Each row below holds a small network's activations on one input, seen along a few directions.
Each table varies a few parts of the input and shows all the possible inputs, shuffled.
Descriptions start from the smaller parts, as in this example, which fits no table here: one of 6 places along a line, together with either a single point or one of 9 places around a ring or (one of 3 separate values, together with one of 8 places around a ring).
Shared parts are said once, and a part with two or three values counts as separate values.

Table:
row 1: [-4.52 -2.76 2.19 0.57 -0.06 1.75 -3.42 -5.00 -0.16 4.44 0.97 0.52 0.24 -0.59]
row 2: [2.44 0.54 0.79 2.81 -1.19 -1.98 5.44 4.75 0.56 -4.84 -2.75 -2.75 4.84 -1.64]
row 3: [1.94 1.32 -0.78 2.94 3.71 -0.25 1.94 4.93 0.25 -5.63 -5.52 -1.10 1.87 -2.73]
row 4: [4.46 1.48 1.66 3.45 2.98 -1.70 0.66 4.79 -0.73 -4.56 -4.56 0.88 0.77 -4.75]
row 5: [2.41 1.92 0.48 -2.15 1.22 -1.12 -2.20 -1.03 -2.78 2.13 1.02 -0.40 -1.66 4.37]
row 6: [-2.93 -3.59 0.28 -3.75 -2.42 3.16 -2.96 -3.15 1.36 0.27 0.95 0.47 -3.05 -1.56]
row 7: [3.06 2.15 1.48 1.42 -2.28 -0.48 7.81 3.12 0.84 -3.67 -4.38 -0.57 5.13 -1.74]
row 8: [-2.02 1.57 -1.36 -1.59 2.14 -1.93 -4.02 -3.83 -2.28 3.41 1.88 -0.22 2.03 -0.26]
row 9: [0.80 2.44 -0.84 -0.38 0.26 -2.06 -0.65 -0.31 -1.42 2.45 1.97 -0.02 -2.69 5.45]
row 10: [3.13 0.62 1.83 2.68 2.63 -1.71 4.10 3.67 0.08 -5.52 -2.72 -0.08 2.82 -3.03]
row 11: [-3.15 1.85 -3.03 0.59 0.42 -2.57 -3.15 -2.93 -1.11 3.62 2.83 0.32 1.71 1.02]
row 12: [-4.02 -2.86 -0.83 -1.78 -3.11 2.90 -1.86 -2.69 3.14 0.05 2.67 1.25 -3.36 -0.23]
row 13: [2.85 -1.40 -0.80 -4.40 -1.15 2.77 -0.13 0.45 -0.60 1.54 2.31 -0.22 -4.14 1.68]
row 14: [-5.87 -2.65 0.66 2.51 -1.18 1.05 -2.73 -3.98 1.80 4.57 2.16 0.72 0.15 0.99]
row 15: [1.41 -0.64 -1.72 -2.92 -2.00 2.16 1.16 1.21 1.07 1.74 3.16 1.19 -4.67 3.01]
What is each input in this table made of? -> either one of 5 places along a line or (one of 2 separate values, together with one of 5 places around a ring)
Which of the alternatives is row 3? -> one of 5 places along a line

Table:
row 16: [-4.89 2.22 0.27 3.68 -0.47 -1.87 3.32 -0.78 1.05 -0.44 -1.87 -1.22 6.27 -1.15]
row 17: [-2.87 2.13 2.03 4.28 3.24 -3.13 -2.84 -0.06 -3.55 1.96 -1.11 -1.10 4.41 1.02]
row 18: [-0.73 -2.48 0.36 -0.93 -0.63 5.32 -2.99 0.45 2.60 0.35 0.59 1.94 -6.56 -0.69]
row 19: [2.48 2.37 -0.86 0.28 3.97 -2.31 -4.70 0.73 -2.32 -0.92 -1.20 -0.85 1.93 -4.85]
row 20: [-5.48 -1.23 -1.75 -1.19 -2.96 0.33 0.82 -4.97 0.73 2.05 1.16 0.44 1.00 3.57]
row 21: [-2.17 -1.50 -0.64 1.03 0.27 -1.76 -4.45 -4.16 -1.23 5.21 4.11 1.44 -0.27 4.12]
row 22: [-1.04 -3.96 0.51 -2.11 -3.96 3.26 2.99 -1.93 2.45 1.71 -0.72 0.13 -2.28 -1.87]
row 23: [0.90 -0.69 -1.50 -3.58 1.17 1.14 -6.30 -2.57 -1.14 2.42 4.02 1.30 -2.16 0.69]
row 24: [0.21 -2.24 2.41 1.35 -0.45 -0.92 5.93 -0.16 2.36 -4.28 -3.25 -0.01 3.44 -5.91]
row 25: [5.54 2.14 -1.92 -4.56 -3.67 0.46 2.98 3.56 -0.04 1.67 4.25 -0.76 -3.76 6.36]
row 26: [1.19 -0.52 1.25 2.30 2.66 0.77 -0.43 1.80 1.76 -5.95 -4.80 0.95 -2.52 -4.96]
row 27: [6.86 3.75 -0.17 -0.56 0.82 -1.27 5.67 8.09 -2.66 -3.78 -1.18 -2.26 0.51 3.67]
Changing only one part turns row 21 into row 17. The same change can be made to row 22. Which row results? -> row 24
What is each input in this table made of? -> one of 2 separate values, together with either a single point or one of 5 places around a ring
Change only the choice among 2 separate values in row 16. List by row number the other rows that result. -> row 20

Table:
row 28: [1.25 1.27 2.00 4.33 4.15 -2.84 0.40 2.19 -2.21 -6.18 -3.80 -0.83 5.09 -3.79]
row 29: [-3.26 -7.15 1.04 -3.14 -5.38 7.30 0.52 -1.65 4.96 -1.66 1.08 1.43 -4.88 -2.09]
row 30: [1.53 3.15 1.71 5.23 3.78 -3.28 1.35 3.33 -1.58 -4.99 -6.52 -1.57 3.79 -5.08]
row 31: [-0.06 -2.87 -0.78 -4.15 -2.87 0.51 -3.78 -4.13 -1.18 6.05 5.16 2.50 -6.05 6.80]
row 32: [1.01 -2.29 -2.01 -3.50 -2.36 2.99 -2.03 -4.27 -1.14 7.22 5.04 1.83 -5.29 8.38]
row 33: [-8.06 -7.11 2.12 1.75 -3.45 4.77 -1.25 -4.44 4.53 -0.56 -0.56 0.96 0.68 -5.91]
row 34: [-5.19 0.07 -0.90 1.22 -0.12 0.84 -4.64 -6.67 -1.62 7.92 2.68 1.16 0.16 4.03]
row 35: [0.42 2.40 2.22 4.51 -0.11 -2.34 5.04 3.18 1.09 -2.99 -2.45 -2.80 7.69 -2.85]
row 36: [-5.63 -0.83 -0.56 0.05 -0.41 -1.62 -6.04 -5.65 -1.20 7.20 3.08 0.89 -0.54 2.43]
row 37: [6.43 2.53 0.67 1.05 2.28 -0.44 5.64 8.70 0.92 -4.89 -2.79 -0.80 -1.48 -2.69]
row 38: [6.71 2.67 0.50 0.12 1.88 -0.98 3.83 6.59 -0.85 -6.18 -4.63 -1.95 -2.67 -0.93]
row 39: [5.00 2.17 0.22 -2.58 0.64 -0.36 8.12 6.99 -0.11 -3.41 -1.60 -1.40 0.77 -0.72]
row 40: [5.57 2.05 2.16 -1.35 -1.06 0.06 8.14 4.85 2.38 -3.76 -2.31 -3.29 1.66 0.45]
row 41: [-6.04 -1.33 -3.34 -1.29 -0.79 -0.24 -7.30 -7.46 -0.73 6.21 3.13 1.72 1.97 1.11]
row 42: [7.73 0.96 2.02 -2.71 3.08 0.33 2.70 4.93 -1.58 -6.59 -3.42 -1.61 -1.26 -1.59]
row 43: [-1.70 -0.91 -4.15 -5.72 -3.13 2.12 -5.88 -4.85 -0.38 5.13 4.83 2.38 -3.77 5.09]
row 44: [-0.93 0.47 -2.82 -4.67 -2.43 0.63 -5.39 -3.75 -0.24 5.18 5.56 1.67 -6.79 4.71]
row 45: [0.37 1.60 0.70 3.60 2.05 -2.37 4.73 3.73 -0.81 -4.28 -2.34 -0.94 6.92 -3.19]
row 46: [-5.95 0.25 -1.58 0.07 -0.17 -1.56 -7.21 -6.43 -0.70 6.02 3.93 0.94 -0.93 0.90]
row 47: [0.80 2.90 0.77 7.17 4.42 -3.54 3.03 4.80 0.46 -5.44 -4.06 -0.30 4.92 -5.05]
What is each input in this table made of? -> one of 2 separate values, together with either a single point or one of 4 places along a line or one of 5 places along a line
Changing only the choice among 2 separate values turns row 31 into row 36. The same change can be made to row 38. Which row results? -> row 30
Change only the place on the line of 4 in row 31. List by row number the other rows that result. -> row 32, row 43, row 44
Change only the choice among 2 separate values in row 29. List by row number the other rows that result. -> row 33

Table:
row 48: [2.55 -0.12 0.04 -1.70 -0.95 1.82 0.56 1.89 -0.06 -1.50 -0.46 -1.15 -3.60 -1.25]
row 49: [2.68 1.71 -1.66 0.03 1.61 -0.16 0.74 2.64 -1.70 -1.26 -0.49 -0.96 -1.19 0.84]
row 50: [0.65 2.38 0.44 1.30 -0.50 -0.69 3.71 1.70 0.92 -2.44 -1.06 -1.09 3.65 -0.04]
row 51: [0.59 -0.87 2.31 1.20 1.12 0.15 0.22 2.27 1.46 -2.56 -2.85 -0.04 0.60 -4.18]
row 52: [1.96 1.44 1.70 2.38 2.58 -2.95 -0.35 2.29 -0.81 -2.76 -2.78 0.52 2.83 -2.72]
row 53: [3.23 1.87 0.48 0.60 0.04 -2.59 4.89 1.45 -0.59 -2.42 -1.87 -0.86 3.18 0.71]
row 54: [4.13 2.85 -0.30 -0.62 1.43 -1.42 0.62 1.89 -2.63 -2.32 -0.54 -0.11 -0.96 0.59]
row 55: [-2.63 -0.94 -1.11 -3.82 -0.80 0.99 -6.57 -6.94 -1.80 8.96 4.61 0.40 -0.96 2.59]
row 56: [-5.59 -5.72 -0.85 -3.23 -1.75 2.20 -5.10 -7.69 -0.66 3.89 3.36 2.23 -2.33 2.78]
row 57: [0.24 0.53 0.25 1.45 -0.32 -0.24 5.09 1.91 2.52 -2.49 -1.75 -1.17 1.93 0.37]
row 58: [-0.72 -0.18 1.15 2.47 2.56 0.31 1.01 2.54 0.23 -2.00 -2.06 -0.04 1.61 -3.45]
row 59: [1.06 -0.35 1.97 -0.29 -2.60 1.02 4.06 2.07 2.07 -2.30 -0.79 -1.38 1.42 -1.74]
row 60: [-4.17 -2.32 0.47 0.31 -2.49 1.51 -4.26 -4.96 0.13 6.95 3.80 2.28 -2.72 5.67]
row 61: [-5.71 -2.25 -4.22 -1.62 -2.77 0.37 -5.46 -5.53 1.58 6.25 6.64 2.82 -3.45 2.44]
row 62: [-0.69 1.70 1.07 2.67 2.59 -1.24 -0.10 1.94 -0.63 -2.63 -2.68 -0.93 2.42 -3.05]
row 63: [2.43 0.27 -1.75 -1.15 0.27 0.94 0.96 2.53 -0.03 -1.38 -1.07 -0.51 -2.45 0.42]
What is each input in this table made of? -> either one of 4 separate values or (one of 3 separate values, together with one of 4 places along a line)
Change only the choice among 3 separate values in row 50. List by row number the other rows that result. -> row 49, row 62
Change only the choice among 3 separate values in row 63. List by row number the other rows that result. -> row 57, row 58
List by row number the other inputs of the same sort as row 56. -> row 55, row 60, row 61

Table:
row 64: [-6.69 -0.74 -0.24 1.34 0.02 -1.04 -4.62 -6.15 -0.05 3.25 0.59 0.13 5.24 -3.39]
row 65: [0.81 0.56 -3.61 -4.12 -1.94 1.88 -0.19 0.95 0.46 -0.48 1.82 0.52 -4.01 2.64]
row 66: [1.53 -3.99 1.17 -2.89 -1.32 2.60 -0.82 -0.12 0.87 -0.96 0.74 0.96 -3.85 -1.55]
row 67: [1.53 1.51 -1.72 -2.12 -0.48 -1.64 1.05 -0.94 -1.71 2.12 2.53 0.52 -1.16 6.71]
row 68: [-0.97 0.42 -0.54 -1.31 -1.03 1.53 2.82 0.70 1.39 -3.99 -2.41 -1.62 3.12 -3.85]
row 69: [1.99 0.01 0.14 -2.62 0.61 -0.45 1.19 0.36 -0.31 -3.27 -1.29 -0.92 2.79 -4.95]
row 70: [1.01 2.11 0.20 5.81 1.21 -1.87 3.18 5.39 1.68 -2.70 -1.50 -0.06 1.21 -1.03]
row 71: [3.74 0.06 -2.91 -5.31 -0.60 0.10 -1.79 0.44 -1.30 0.29 3.09 0.91 -4.49 1.56]
row 72: [-4.65 -0.75 -3.87 -0.98 -0.40 -0.72 -6.89 -6.44 -0.69 7.11 4.77 1.92 -1.75 3.21]
row 73: [4.11 2.26 -0.79 -3.88 0.35 0.21 -1.74 -0.30 -3.01 3.49 1.76 -0.64 -2.87 4.28]
row 74: [-5.51 0.19 -0.14 5.11 2.97 -2.46 -6.23 -2.69 -0.34 1.79 -0.29 0.97 1.27 -2.27]
row 75: [0.58 1.22 -0.55 2.80 1.78 0.44 1.20 4.21 1.00 -5.42 -3.36 0.01 -0.63 -2.70]
row 76: [1.23 1.74 1.01 4.36 2.79 -3.29 2.36 2.78 -1.62 -2.66 -2.52 -0.36 2.31 1.27]
row 77: [-0.61 -2.41 2.37 0.21 -1.24 0.84 1.77 -1.56 0.27 0.86 0.42 0.36 -0.55 3.77]
row 78: [-7.21 -4.74 0.73 1.03 -1.03 2.05 -5.57 -6.45 0.92 5.54 2.66 2.17 -1.16 0.06]
row 79: [3.71 2.68 2.22 2.58 4.01 -1.67 -0.59 3.40 -2.47 -1.20 -3.73 -1.18 0.40 -1.40]
row 80: [1.81 -1.74 3.39 -1.64 -0.39 2.72 -0.90 -0.68 -0.68 2.25 -0.59 -0.57 -2.17 1.16]
row 81: [3.35 0.92 0.28 1.44 3.31 -1.58 -0.28 3.85 -0.69 -4.64 -2.24 0.66 -1.12 -3.89]
row 82: [-0.60 1.47 0.24 1.89 -1.54 -1.01 5.15 1.64 2.15 -1.28 -0.40 -1.56 4.88 -2.30]
row 83: [2.25 1.88 2.33 -1.59 1.37 -0.37 1.10 -0.21 -1.93 0.11 -2.57 -2.49 4.50 -2.45]
row 84: [-1.39 -3.49 0.49 -1.46 -2.85 4.54 0.70 0.24 2.67 -1.87 -0.57 0.54 -3.50 -0.49]
row 85: [-0.97 -2.20 1.43 1.79 -3.33 2.05 2.83 0.93 3.41 0.98 1.11 0.60 -2.08 1.18]
row 86: [-0.20 1.17 1.16 0.42 0.29 -2.23 4.17 -0.93 -1.21 -1.46 -1.37 -1.60 6.14 0.08]
row 87: [1.17 1.88 -2.79 -0.88 -2.55 -0.64 2.09 1.61 1.20 2.16 3.37 0.73 -2.52 4.35]
What is each input in this table made of? -> one of 4 places along a line, together with either a single point or one of 5 places around a ring
Changing only the place on the line of 4 turns row 74 into row 64. The same change can be made to row 81. Which row results? -> row 69
Which other rows agree with row 87 in the place on the line of 4? List them by row number. -> row 65, row 67, row 71, row 72, row 73
Change only the place on the ring of 5 in row 77. List by row number the other rows that result. -> row 66, row 80, row 84, row 85
